A small network was shown many inputs. Here are its activations along a few directions, one row for each input.
Each table varies a few parts of the input and shows all the possible inputs, shuffled.
A made-up example of a description, with smaller parts first: ring(8) and (point or (values(2) and line(4)) or line(11)).
Shared parts are said once, and a part with two or three values counts as separate values.
In the rows, 128 means zero.

Table:
row 1: 160,121,116,111,124,105,128,152,147,197,173,122,141
row 2: 152,131,140,118,100,83,108,123,120,132,131,80,117
row 3: 126,123,143,130,113,144,103,119,109,102,90,143,86
row 4: 115,140,144,127,135,170,120,142,131,100,122,122,151
row 5: 137,112,125,105,155,171,127,120,117,149,127,175,122
row 6: 149,124,107,108,123,109,130,165,147,202,170,132,135
row 7: 152,126,146,117,106,107,101,111,115,110,124,99,116
row 8: 147,113,128,97,147,163,123,122,121,153,140,158,131
row 9: 137,127,146,119,110,131,99,123,110,105,105,127,92
row 10: 152,129,137,115,104,92,108,111,115,121,127,91,119
row 11: 119,126,138,139,120,142,111,98,104,88,81,163,80
row 12: 132,139,150,129,128,144,126,134,137,99,145,95,171
row 13: 72,142,128,153,152,177,143,110,128,85,86,165,128
row 14: 122,148,139,143,118,115,136,178,151,139,158,81,160
row 15: 73,114,69,200,122,78,177,102,123,81,64,172,57
row 16: 101,129,132,144,123,138,128,95,107,86,70,172,72
row 17: 132,140,145,127,124,131,136,135,139,109,151,86,175
row 18: 165,115,127,93,139,134,124,110,129,156,163,131,153
row 19: 146,126,148,111,112,119,99,118,115,113,110,108,108
row 20: 94,141,136,150,150,180,128,113,127,83,98,156,134
row 21: 167,114,123,93,133,123,134,110,133,165,169,124,156
row 22: 106,115,115,124,166,163,147,93,109,131,100,205,111
row 23: 30,119,71,206,152,117,194,115,148,83,92,164,115
row 24: 124,113,121,117,164,171,135,97,110,134,115,195,119
row 25: 152,137,136,124,99,79,103,142,122,142,136,82,109
row 26: 127,142,151,126,135,155,122,140,136,98,133,103,162
row 27: 111,153,133,149,116,119,136,187,150,138,155,89,152
row 28: 165,119,120,102,125,110,128,140,142,191,173,117,149
row 29: 144,136,131,131,97,78,105,151,126,153,131,87,104
row 30: 134,138,127,137,94,83,108,162,126,151,129,97,94
row 31: 167,116,124,98,128,113,132,122,139,179,170,114,157
row 32: 105,140,142,135,143,180,124,138,132,98,107,137,141
row 33: 128,145,142,135,117,121,133,167,145,132,158,78,170
row 34: 75,96,52,178,166,92,191,100,128,123,102,219,101
row 35: 160,114,132,88,147,150,125,117,128,156,148,139,143
row 36: 131,143,141,130,120,120,135,147,142,125,153,78,176
Describe the family of inputs behind these rows.
Answer: values(3) and (point or line(11))
Changing only the values(3) part turns row 16 into row 13. The same change can be made to row 9. Which row results?
Answer: row 4
Start at row 6 and move only the line(11) part, one step at a time. The first step leads to row 1. Which rows follow, in order?
Answer: row 28, row 31, row 21, row 18, row 35, row 8, row 5, row 24, row 22

Table:
row 37: 85,144,144,166,124,201,135,162,150,60,90,131,121
row 38: 63,153,141,177,136,146,121,106,119,80,72,135,110
row 39: 133,153,135,158,93,55,118,212,143,118,158,41,150
row 40: 133,117,141,80,183,232,129,131,106,172,133,227,157
row 41: 170,131,129,87,124,98,121,135,158,215,200,58,186
row 42: 73,152,141,172,128,126,147,73,112,60,83,127,125
row 43: 125,171,143,159,85,67,125,233,145,130,157,44,138
row 44: 65,150,135,169,133,140,130,87,118,66,70,125,114
row 45: 156,111,130,74,200,186,152,67,107,141,145,213,179
row 46: 131,90,83,130,163,143,149,119,133,173,151,206,121
row 47: 64,168,148,177,127,168,118,129,119,93,67,147,104
row 48: 138,104,128,80,194,208,126,106,113,156,137,219,167
row 49: 143,106,124,76,201,197,138,85,109,146,136,204,165
row 50: 228,130,175,59,100,119,75,111,114,136,167,65,157
row 51: 205,134,180,64,104,138,57,149,120,149,161,69,134
row 52: 80,136,115,157,106,83,123,103,111,92,75,122,82
row 53: 144,94,82,125,166,121,176,81,132,155,154,196,130
row 54: 164,131,138,90,120,111,112,154,166,224,199,74,175
row 55: 131,87,89,144,124,83,167,82,120,118,99,172,73
row 56: 137,91,77,121,166,136,157,102,127,163,151,198,124
row 57: 87,130,134,163,130,182,133,141,151,47,96,123,131
row 58: 124,91,90,146,130,107,138,121,121,139,95,184,66
row 59: 138,148,129,151,94,48,128,190,134,106,156,32,154
row 60: 88,122,132,166,130,167,150,120,143,35,100,109,134
row 61: 217,129,177,63,103,128,64,131,114,137,163,59,144
row 62: 126,86,85,141,126,97,150,102,117,127,96,173,68
row 63: 118,105,96,148,119,122,146,138,123,147,90,185,52
row 64: 79,142,118,161,108,94,111,124,115,104,76,132,78
row 65: 84,136,119,159,101,68,141,84,111,81,81,120,88
row 66: 141,150,124,154,86,34,143,175,137,97,159,34,168
row 67: 99,129,137,160,130,162,156,105,141,29,106,118,144
row 68: 182,130,129,88,117,87,135,117,160,207,203,62,202
row 69: 76,161,126,160,101,112,113,144,114,115,69,137,65
row 70: 157,145,151,88,109,127,114,176,161,240,202,80,167
row 71: 127,104,94,132,156,161,152,141,129,188,147,215,112
row 72: 199,147,191,64,90,153,60,169,117,160,164,73,126
Changing only one part turns row 62 into row 58. The same change can be made to row 44. Which row results?
Answer: row 38
Describe the family of inputs behind these rows.
Answer: line(4) and (values(3) or line(6))
List by row number the other rows that have the line(4) part in common with row 63.
Answer: row 37, row 40, row 43, row 47, row 69, row 70, row 71, row 72
